These are the activations of a small neural network, seen along a few directions. Each row is one input.
In each table, some parts of the input vary, and every possible input appears once, in random order.
A made-up example of a description, with smaller parts first: line(4) and (point or line(9) or (values(3) and ring(8))).
Shared parts are said once, and a part with two or three values counts as separate values.

Other details of the inputs vary at random and push rows far along three fixed directions, the same in every table; ignore that.

Table:
row 1: [  8   0   5  -6 -28  -5   3   3 -12  12   9 -13   6  -4]
row 2: [  1  -4 -10  10  23   1 -14  -8   8 -13   6  10 -16 -13]
row 3: [  8   5   8  -5 -28   0  -5  -2 -10   7   6  -5  15   7]
row 4: [ -3   8   1 -13 -13  -5   8  16  -1   8  17  -6  -2   2]
row 5: [  6   0   2 -10 -11   2  -5  16  -4   6   2  -7   0  22]
row 6: [  3  12   4 -12  -2  -2  -5  17   2  14  11  -8  -7   9]
row 7: [ 89  14  24 -23  13  55  82 -47  44 -47 -61  14 -32 -37]
row 8: [ 13   2  10  -6 -25  -2 -15   4  -4   6   0  -8   1  14]
row 9: [  5   6   0 -11 -10   0  -5  13  -3   3   3  -8  -3  22]
row 10: [ -2   7   1 -15 -12  -4   3  20   1   6  13  -8  -8   4]
row 11: [ 15  -1   6  -5 -21  -4  -7   5  -4  20   6 -12   3   2]
row 12: [  2  12   2 -13 -13  -5  -1  18  -3  -4   7  -7  -2  12]
row 13: [ -4 -10 -13  11  15   7  -5 -16  -3 -21   6   9   2 -11]
row 14: [ 9 -4  2 -3 -6  7 -3 18 -6 21  3 -4 11 17]
row 15: [  0 -25  -9  16  15  11  -6  -2  -4 -17  -2   6  -7 -11]
row 16: [  0 -24  -9  18  14  10  -1  -5  -6 -16   2   8  -2 -13]
row 17: [ -2 -19  -7  15  16   9  -1 -12  -5 -17   6   9   4 -13]
row 18: [  8 -22  -4  16   3  -1 -14 -15   2 -14   0  -1 -16 -21]
row 19: [ 4 16  2 -9 -6 -2 -2 10 -1  9 11 -1 12 11]
row 20: [  2 -12 -11  10  22   7 -16 -11   6 -17  -1   8  -8  -3]
row 21: [  0 -21  -9  17  18  14  -3  -9  -5  -7   3  12   8 -15]
row 22: [ -1  -5 -10  10  20  -1 -11  -7   6 -18   7   8 -19 -13]
row 23: [  3 -16  -2  17  -4   2 -10 -21  -4 -26   1   6  -4 -17]
row 24: [ 10  -3   5  -8 -29  -6  -3  10  -9   7   4 -17  -6   0]
row 25: [ -4  -6  -9  11  14   0  -5  -9   1 -27   8  10  -5 -15]
row 26: [-78  18  16  11  -8 -47  13  -6   4  40 -61 -10  22  24]
row 27: [  0  18  -2 -12  -8  -4   4   8  -5  13  15  -1   6   4]
row 28: [ -2  10   1 -13  -9  -2   6  12  -1  17  18  -2   8   0]
row 29: [ 6  1  4 -6 -7  4  0 11 -6 17  8 -4 16 16]
row 30: [  2  -4  -8  12  24   3 -14 -10   8 -15   6  13  -1 -11]
row 31: [  3   9   2 -12  -4  -2  -1  15   5  20  15  -3   1   6]
row 32: [  2   2   0  -9 -15   2   4  13 -10   3   6  -6   7  16]
row 33: [ -1 -22  -9  18  15  12   0  -8  -7 -12   3  10   4 -15]
row 34: [ 8 -2  5 -8 -6  2 -6 17 -4 13  3 -6  4 21]
row 35: [ -3 -12 -13  11  14   5  -5 -13  -2 -24   5   7  -4  -9]
row 36: [  2   8   0 -15 -13  -3  -2  14  -8  -2   4  -7  -4  15]
row 37: [  7  11   1 -12  -5  -1  -7   9  -3  12   6  -2   6  17]
row 38: [  9 -15  -1  18   5   5 -19 -22   3 -15  -1   9   0 -13]
row 39: [  5 -18  -6  16   3   2  -8 -21  -3  -8   6   4   1 -29]
row 40: [  0  11   1 -13 -13  -2   4   7 -11   4   9  -3   8  11]
row 41: [  1   4   0  -9 -15   4   5  10 -11   7   7  -4  12  14]
row 42: [  8 -18  -5  18   5   3 -11 -21   0  -5   4   4   0 -27]
row 43: [ -4  -8  -9  10  22   5  -5 -11   9  -5  15  12  -2 -23]
row 44: [  9  -2   5  -6 -30  -7   2   6 -11   8   8 -15   0  -1]
row 45: [ -1  17  -2 -11 -11  -5   7  10  -7   7  15  -4   2   4]
row 46: [  0  -7 -10  10  21   6 -11 -17   1 -13   5  13   2 -12]
row 47: [  0 -22  -7  13  15   7  -7  -6  -1 -22   0   6  -7  -9]
row 48: [ -7  -6  -9  11  18   1  -2  -8   1 -18  13   5 -12 -22]
row 49: [ 10 -21  -4  16   6   1 -17 -15   3  -9  -1   1 -12 -22]
row 50: [  3  19  -1 -10  -5  -3   0   9  -2  15  15  -2   5   7]
row 51: [  1  10   0 -13 -14  -4   3  10 -10   0   8  -5   2  13]
row 52: [  4  11  -1 -10  -8   3  -2   6  -4  12   8  -4  13  17]
row 53: [  0 -18  -7  14  19  10  -4 -13  -3 -11   6  12   8 -13]
row 54: [ 89  36  32 -45 -18  51  98 -29  29 -22 -51   2 -11 -20]
row 55: [  4  12   4 -11  -9  -5  -5  17   0   0   7  -6  -3  16]
row 56: [  0  16  -2 -11 -12  -7   6  13  -6   4  14  -5  -4   6]
row 57: [  9   2   8  -7 -32  -3  -8   6  -9  -3   1 -11  -1  11]
row 58: [ 8  0  4 -6 -5  3 -4 14 -4 17  5 -4 11 19]
row 59: [ -6  -7  -9   9  18   2  -7  -4   4 -20   9   3 -17 -20]
row 60: [  4 -18  -9  12  21   9 -15  -8   4 -15  -3  10  -6  -4]
row 61: [  1  16   2 -10  -3   0   2  11  -1  18  16  -6   5   4]
row 62: [  1  14  -2 -13 -11  -6   1  16  -4   2  11  -7 -10   8]
row 63: [ -2  -7 -10   8  18   5  -8 -17  -3 -16   7  14   4 -14]
row 64: [ -1 -12  -7   8  23   3 -11  -5  12  -9   9  10 -14 -18]
row 65: [ -7  -5  -9  11  19   3  -1 -11   0 -15  15   7  -6 -24]
row 66: [-78   5   7  34  27 -48   0 -23  19  21 -60   6  -1  -5]
row 67: [  1  16   2 -11  -9  -3   2  10  -5   7  12  -1  14   8]
row 68: [ 9 -6  3 -5 -7  6 -5 21 -6 17  1 -5  4 18]
row 69: [ -4   9   1 -13 -12  -3   9  13  -2  11  18  -5   3   0]
row 70: [ -1 -14 -11  12  17  11  -6 -15  -2 -13   4  13   8 -12]
row 71: [  4 -16 -10  14  22  10 -13 -11   4 -11   0  12   1  -6]
row 72: [  4  14   3 -10  -1  -2  -3  14   2  18  14  -6   0   7]
row 73: [-77 -15  13  36  21 -42   1 -19  14  13 -69   1  -1   5]
row 74: [  5   8   2 -14 -10  -3  -6  13  -5   3   4  -6  -5  19]
row 75: [   1   55   44  -29   10    2  118  -30   49   22 -110   -2   -8  -16]
row 76: [  3 -21  -8  19  21  14  -6  -9  -1  -4   2  12   7 -13]
row 77: [  3  -2   3  -7 -14   0   6  14 -10   5   7  -7   7  15]
row 78: [  3   1   0 -11 -15   2  -1  17  -8   1   2  -8   1  18]
row 79: [  0  15   2 -11 -12  -4   5  11  -6   1  12  -3   9   8]
row 80: [  6   9  -1 -10  -5   2  -6   9  -1  12   5  -5   8  20]
row 81: [  2  -6  -7  10  22   2 -16  -7   8 -19   3  11  -8  -9]
row 82: [-77  -3  10  30  24 -46  -6 -23  15  13 -69   5  -3   3]
row 83: [  2   7  -2 -13 -14   0  -1  13  -6  -1   3 -10  -1  18]
row 84: [-77  14  22   8  -7 -52  12   7  16  40 -55 -13  -2  17]
row 85: [  7  -7   4  -5 -10   5  -2  21  -7  12   2  -7   0  19]
row 86: [ 5  5  0 -8 -9  5 -2  9 -6 15  6 -2 15 16]
row 87: [  1  11   3 -12  -6  -4  -2  18   0   9  13 -10 -10   9]
row 88: [  7 -13  -2  18   3   6 -16 -25   0 -15   1   9   5 -16]
Description of these inputs: ring(8) and (values(2) or line(9)).
The inputs of row 85 and row 76 match in every part but the ring(8) part. If row 9 is changed in the same way as row 85 into row 76, which row does it become?
> row 52
The inputs of row 67 and row 81 match in every part but the ring(8) part. If row 21 is changed in the same way as row 67 into row 81, which row does it become?
> row 68
The inputs of row 44 and row 24 match in every part but the ring(8) part. If row 4 is changed in the same way as row 44 into row 24, which row does it become?
> row 10
Which other rows does row 88 become when the values(2) part takes its other values? List them by row number.
> row 42
Which other rows does row 13 become when the line(9) part takes its other values? List them by row number.
> row 17, row 33, row 40, row 41, row 45, row 65, row 69, row 79
Which other rows agree with row 58 in the ring(8) part? List them by row number.
> row 11, row 14, row 30, row 31, row 37, row 38, row 66, row 71, row 72, row 80
Which other rows does row 18 become when the values(2) part takes its other values? List them by row number.
> row 7
Which other rows does row 35 become when the line(9) part takes its other values? List them by row number.
> row 4, row 16, row 25, row 32, row 48, row 51, row 56, row 77

Table:
row 89: [ -2  -2  -1  -9 -35   4  10   8 -25   1  16 -11  12  14]
row 90: [ 16 -47 -18  27  49  31 -34  -3   2 -13   3  21   2   5]
row 91: [  5  -1   1 -14 -22  -3   4  24 -11  26  20 -13   1  -7]
row 92: [ 15   2   7  -3 -36  -5 -15   7  -3  24  13 -16   8   0]
row 93: [-77  34  18   3   9 -54   5  -6  28  50 -41  -2   7   6]
row 94: [ -1   9   9  -7 -15  -6   5  28  -2  24  29  -9   1  -4]
row 95: [-78  -3  -4  33  55 -39 -20 -28  34 -13 -48  21 -18  -8]
row 96: [  12   28   50  -17   -7   -5   98  -39   46   22 -109  -11  -11  -26]
row 97: [ -8  31  -4 -24  -6  -3  -4   9  -3   3  27   7  19  21]
row 98: [ 78  44  11 -55  15  42  88   8  33 -20 -31   2 -34   1]
row 99: [ 10 -40 -21  29  40  34 -21 -18 -12 -15  12  28  30  -4]
row 100: [  2 -39 -22  16  24  11 -23   1  -6 -38  13  10 -24 -21]
row 101: [-85  37   9   7   7 -45  16  -7   3  25 -49  -5  19  18]
row 102: [ -2  -5 -24  12  48   9 -31  -4   7 -36  24  14 -26 -13]
row 103: [ 15 -34 -15  26  11  10 -40 -16   3 -40   6   7 -18 -14]
row 104: [ -1   4   6 -11 -12  -3  -2  38  -4   1  16  -9 -11  22]
row 105: [  6  -3   4  -8 -30  -2   4  13 -11  26  22 -18  -4  -3]
row 106: [  7  -2   7 -10 -36  -1   0   3 -22  -3  11 -13  21  16]
row 107: [ 12 -41 -10  22  15   7 -33 -15  -2 -41  10   4 -20 -15]
row 108: [ -7  22 -12 -16  -6  -6  11  18 -17   3  26  -1  15  18]
row 109: [ 94   4   7  -8  15  58  53 -65  21 -63 -37  28 -12 -45]
row 110: [ -7  11   3  -9 -20   0  11  23 -17  -2  24  -2  17  13]
row 111: [ -1  -1 -22  16  44   6 -25 -14   9 -13  38  14 -14 -39]
row 112: [19 -9  5 -3  2 16 -7 20 -4 51 11 -2 27 19]
row 113: [-77  -7  -9  44  52 -44   2 -30  21   9 -37  14 -11 -37]
row 114: [ 22   3  11  -7 -32  -8 -30   7  -9   3  -6 -11  -6  28]
row 115: [  5  -8   2 -12 -26   1  -3  23 -12   3   7 -18 -16  23]
row 116: [ 25   8  13  -4 -36  -9 -23  -3  -7  26   9 -11   5   3]
row 117: [  8   4   2  -4 -40   1  -8   1 -17  -1   7 -10  24  16]
row 118: [ -3   0  -4 -15 -27   3  10  18 -26   1  14  -7  17  10]
What do these inputs look like to the network?
> values(3) and (point or line(9))
The inputs of row 106 and row 107 match in every part but the values(3) part. If row 108 is changed in the same way as row 106 into row 107, which row does it become?
> row 98
Which other rows agree with row 96 in the values(3) part? List them by row number.
> row 91, row 92, row 93, row 94, row 105, row 111, row 112, row 113, row 116

Table:
row 119: [ 31   0 -31 -15  39  38  -9  11  -7 -36  55  21  -2   3]
row 120: [-85 -25 -17  45  49 -44 -61  11   7  29   3   5  -8   0]
row 121: [121 -37  -6 -12  14  72   1  -9  14 -44  20  10 -37 -27]
row 122: [-31 -22   1  42  39   4  13 -48  10   4 -43  27  32 -30]
row 123: [  4 -15   2   1 -25  -6 -10  -1 -10 -36   2  -9 -18   2]
row 124: [ 29  19   9 -10 -17   4  29 -27  10  -5  10  -4  -9 -45]
row 125: [-22 -34   2  32   9  -5 -30  -8  -4  -2 -41   6  14  26]
row 126: [ 30  84  39 -65  -7   0 106   4  54  19 -69 -13 -37  -1]
row 127: [  8  22   2 -20  29  16  18  23  13  17  -8  10  12  33]
row 128: [-25  27  11 -21 -67 -31   4  28 -31  36  35 -27  30  16]
row 129: [ 31 -28 -39   8 -10  31 -50   6 -50 -19 102  11  36  -9]
row 130: [ -4  19  21 -25 -73 -35 -23  34 -15  28   2 -39 -13  39]
row 131: [-21 -25   7  42  39  -4  18 -50  26  12 -46  15   1 -55]
row 132: [-33  45   3 -38 -33 -30   1  56 -14  25  34 -23   0  41]
row 133: [-33 -29  -3  33  13 -10  -7 -29  -4 -28 -56   8   0   6]
The inputs of row 124 and row 130 match in every part but one. If row 131 is changed in the same way as row 124 into row 130, which row does it become?
> row 121
What do these inputs look like to the network?
> values(3) and ring(5)
Which other rows does row 127 become when the ring(5) part takes its other values? List them by row number.
> row 119, row 120, row 126, row 132
Which other rows does row 129 become when the values(3) part takes its other values? List them by row number.
> row 119, row 133

Table:
row 134: [ 77  12   9 -48 -40  43  18  33  -8  22  24 -13  19  29]
row 135: [ 57  45  14 -56 -20  27  22  50  10  11  46 -10  -5  24]
row 136: [ 62 -30 -15  21  24  39  -3 -43  13 -57  18  20 -35 -61]
row 137: [-46 -31 -18  32 -25 -32 -74   8 -41   0  61  -3  17  -2]
row 138: [ 52  55  -3 -63 -23  28  26  31   1   9  49  -9  -1  29]
row 139: [-39 -37 -17  27 -20 -37 -83  10 -34  -4  59 -10   3   6]
row 140: [-29  42  37 -16 -48 -35  57   3   6  33 -69 -27   8  22]
row 141: [-25 -19  10  36  35  -9  41 -71  42 -31 -87  17 -21 -66]
row 142: [ 61 -34 -22  22  46  57   4 -34   4 -64  12  30  -6 -36]
row 143: [ 77  15  12 -40 -38  37  14  31  -7  25  22 -15   9  37]
row 144: [-27 -22  10  41  56   8  46 -67  32 -28 -93  34   2 -42]
row 145: [ 46 -13 -31  -1  69  51  25 -16  24 -58  42  32 -37 -56]
row 146: [-36  60  24 -34  -4 -35  53  25  20  46 -63  -7   0  32]
row 147: [-42 -33 -23  27 -20 -30 -83  16 -39  -7  54 -13  -1   5]
row 148: [-36  58  29 -29   0 -30  58  14  20  65 -54 -19  11  21]
row 149: [-111  -26   11   48    9  -65  -34  -12   -3   35  -63   -3   20   29]
row 150: [-42 -42 -26  32   0 -16 -86  22 -39   4  43  -4  16  28]
What do these inputs look like to the network?
> values(5) or (values(2) and ring(6))
